Each row below holds a small network's activations on one input, seen along a few directions.
Each table varies a few parts of the input and shows all the possible inputs, shuffled.
Descriptions start from the smaller parts, as in this example, which fits no table here: values(2) and (point or ring(11) or (line(6) and ring(8))).
Shared parts are said once, and a part with two or three values counts as separate values.
In the rows, zero is written as 128.

Table:
x1: [126  79 161 142 120 157 115 134  68  83 219  66]
x2: [124 101 165 154 158 183  85 139 123  77 168  46]
x3: [135 159 118  72 118 112 109 169 162 187 122 164]
x4: [157 131 143 121  75 114  69 149 135 136 252 105]
x5: [133 184 178 142 114 116  93 125 209 154 174  78]
x6: [ 90 112 110 144 191 149 143 102  67  94  91 139]
x7: [132 213 172 161  77 113 116 125 188 155 120 101]
x8: [124 168 127  91 123 118  93 159 142 163 121 176]
x9: [151 210 116 208  38 157 110 182 162 147 127 120]
x10: [148 153 130 113 128 126  90 105 143 161 127 215]
x11: [ 91  84 107 112 177 134 179 147 113  91 102 111]
x12: [184 139  96  69  95  90 128 137 168 184 117 155]
x13: [124  45 104 155 173 119 184 105 111 111  88 130]
x14: [109  85  94 153 176 148 165  70  92  92 108 139]
x15: [153 153 111  66 117  98 116 166 171 178 128 163]
x16: [112 160 134  92 110 130  81 133 146 164 116 192]
x17: [120  65  96 118 163 132 195 111 107 105  96 100]
x18: [108  71 105 115 177 128 190 136 114  90 102 113]
x19: [ 67 102 120 138 167 150 140 122  87  85  88 134]
x20: [189 118 109 104 103  84 121 128 181 182 115 188]
x21: [122  65  84 158 166 126 163  87  97  96  85 126]
x22: [160 148 104 102 101 121  99  91 157 153 126 198]
x23: [102 133 196 164 157 157 139 108 150 101 144  41]
x24: [180 131  94 106  95  97 100 107 165 168 110 186]
x25: [100 165 186 183 120 151 159 108 123 109  84  60]
x26: [173 142 107  68 109  89 124 160 172 170 122 164]
x27: [134 170 122  97 119 126  78 120 129 149 107 198]
x28: [122 161 130 230  88 196 157 164  93  98  90  77]
x29: [ 78  94 115 116 185 143 171 153  99 118  97 111]
x30: [153 154 144 132 110 140  37 154 184 132 198  82]
x31: [152 150 164  99  41  60 125 120  97 148 219 120]
x32: [102  99 108 162 189 141 147  95  72  88  94 150]
x33: [119  96 184 127  82 106 176  98  43  87 197  83]
x34: [ 78 111 115 135 188 141 155 145  81  95  98 120]
What do these inputs look like to the network? -> values(2) and (line(6) or ring(11))
Changing only the values(2) part turns x24 into x21. The same change can be made to x4. Which row results? -> x1
Change only the values(2) part in x25. List by row number the other rows that result. -> x7
Change only the values(2) part in x13. List by row number the other rows that result. -> x20

Table:
x35: [165 135 116  57 106  87 128 137 172 177 121 175]
x36: [133 177 115 102 134 124  76 158 182 166 129 163]
x37: [107  64 121 143 169 147 171 118  87  85 130  82]
x38: [169 211 153 162  39 132  98 141 177 162 143 124]
x39: [ 94  80 116 150 156 140 175 122  57  85 122 115]
x40: [ 87 103 125 151 159 142 160 101  57  94  99 127]
x41: [141 154 138  68 128 124  71 157 172 161 145 155]
x42: [180 130 113  78  90  74 106 103 150 174 168 190]
x43: [168 173 167 117  48 105  72 128 147 159 222 114]
x44: [ 95  91 130 159 184 153 166 114 106  78 100  76]
x45: [ 87  88 114 148 156 140 166 115  68  76 112 136]
x46: [115  71 123 153 173 155 165 125 100  80 118  66]
x47: [159 172 171 100  62 108  94 160 170 162 174 105]
x48: [155 150  92  90 109  80 130 144 182 182 105 182]
x49: [150 148 136  91 110 113  44 130 150 158 190 167]
x50: [ 85 107 133 171 177 155 160 104  90  97  88 108]
x51: [ 91  76 127 161 184 152 171 121 112  85 113  72]
x52: [149 196 148 138  67 105  99 165 182 166 158 110]
x53: [ 87 109 131 159 169 149 166 103  75  99  88 124]
x54: [109  68 118 146 162 137 171 119  69  82 128 100]
x55: [177 156  99 114  76 107 121 127 164 182  92 193]
x56: [ 90  97 135 160 183 160 169 111 108  72  90  87]
x57: [150 189 122 129 103 155  66 143 168 165 111 174]
What do these inputs look like to the network? -> ring(11) or (values(3) and line(4))
Start at x57 and move only the line(4) part, one step at a time. The first step leads to x36. Which rows follow, in order? -> x41, x49
Which other rows belong to the same alternative as x56? List them by row number. -> x37, x39, x40, x44, x45, x46, x50, x51, x53, x54

Table:
x58: [ 97  68 178 137 202 155  96 114 142  72 182  34]
x59: [ 96 104 102 145 187 164 107  60  91  89  73 191]
x60: [202 189 148 134  43 137  68 172 201 133 175 101]
x61: [147 161 115  72 138  56  98 112 150 196 115 222]
x62: [ 90 131 171 200 137 185  75  81  93  75 145 105]
x63: [ 96 136 105 173 222 189 168 112 174 103  15 147]
x64: [177 125 111  62  93 104 111 150 178 205  80 219]
x65: [ 85 105  91 111 169 165 120 115  35 110  84 177]
x66: [ 71 167 160 202 157 189 132 181 110 110  87  37]
x67: [106  98  97 122 138 120 173 112  44  93 113 199]
x68: [101  67 164 116 130 105 173 154  93  70 213  59]
x69: [ 96  49  96  49 224 147 149 144  86 106 120 123]
x70: [130 149  81  79 129  85  98 118 165 205 132 216]
x71: [149 212 182 115  72  91  71 124 151 159 205 114]
x72: [ 74 138  87 137 199 179 168 159 113 123  15 126]
x73: [108  44  95  62 177  92 198 135  87  89 141 140]
x74: [158 157 127  52 107  93 127 140 175 204  84 220]
x75: [148 200 192  94  31 141  98 154 175 183 179 107]
x76: [146 133  59  99 132  92  87 147 176 199 129 217]
x77: [191 134  61 105 135  93  83 147 196 177 103 211]
x78: [ 93  74 166 106 179 161 119 166  86  89 192  37]
x79: [145 222 194  95  50  89  84 124 165 150 178 103]
x80: [199 184 128 151  71 130  52 160 196 141 193  96]
x81: [ 82 133 158 168 125 181  86 137  33  95 153  94]
x82: [155 208 149 128  81 107  68 127 165 157 218 105]
x83: [167 193 128 148  80 114  54 159 177 148 215 105]
x84: [158  70  88 145 125 129 188  58  52 115 107 191]
x85: [ 74 158 156 208 109 132 183 164 116  86 101  48]
x86: [186 178 177 110  30 138  79 163 179 168 172 103]
x87: [100  45 105  80 251 135 124  94 138  86 106 126]
x88: [177 124  81  84  97 115 101 161 200 188  84 218]
x89: [154  12  82  81 162  85 204  78  85 115 127 113]
x90: [150  96 157 202  76 144 158  78  56  96 180 108]
x91: [ 99 124 161 176  94 135 144 131  46  76 182 120]
x92: [ 93 163 179 236 177 204 135 132 175  94  90  54]
x93: [ 77 132  83 145 150 120 213 145 114  98  29 137]
x94: [141 167 129  53 114  56 112 113 163 189  87 212]
x95: [125 130 148 235  83 137 202 109 125 109  94  31]
x96: [144  36 153 136 110  98 178 101  93  93 203  29]
x97: [133 102  73 170 130 127 234  88 120 125  17 122]
What do these inputs look like to the network? -> values(2) and (ring(8) or (values(3) and line(4)))
Changing only the values(2) part turns x69 into x78. The same change can be made to x64. Which row results? -> x86
Change only the values(2) part in x92. List by row number the other rows that result. -> x63

Table:
x98: [161 166 141 149  72 124 108 131 152 154 151 111]
x99: [ 71  67 142 179 195 168 196 106  72  57 102  46]
x100: [121 126 101  94 145 117 107 140 146 151 107 174]
x101: [138 167 149 121  97 126  66 149 162 148 171 114]
x102: [147 128  96 113 131 116 144 114 131 153  82 173]
x103: [145 157 154 119  99 119  85 139 157 147 182 118]
x104: [158 139 151 111  73 109 102 131 140 138 188 122]
x105: [ 69  76 138 191 182 165 193  93  49  53 100  68]
x106: [ 75  64 123 184 182 169 181 102  26  50 108 101]
x107: [ 77  48 131 158 210 170 184 132  75  47 115  43]
x108: [131 115 104  92 140 107 128 133 135 154 123 175]
x109: [139  97 103  85 125 102 143 123 126 142 118 182]
x110: [147 179 157 157  81 127 107 144 166 139 144 105]
x111: [137 140 113 123 140 118 142 123 146 144  74 167]
x112: [142 125  98  99 127 100 153 120 126 148  95 170]
x113: [153 165 152 131  64 109 120 140 141 148 164 110]
x114: [149 157 153 119  89 116  88 142 151 150 191 113]
x115: [127 144 105 107 153 139 116 128 149 147  83 175]
x116: [137 183 149 139  97 148  79 149 169 145 151 116]
x117: [135 119 100  89 158 111 119 120 141 145 114 176]
What do these inputs look like to the network? -> line(4) or (values(2) and ring(8))
Change only the values(2) part in x108. List by row number the other rows that result. -> x114
Change only the ring(8) part in x112. List by row number the other rows that result. -> x100, x102, x108, x109, x111, x115, x117
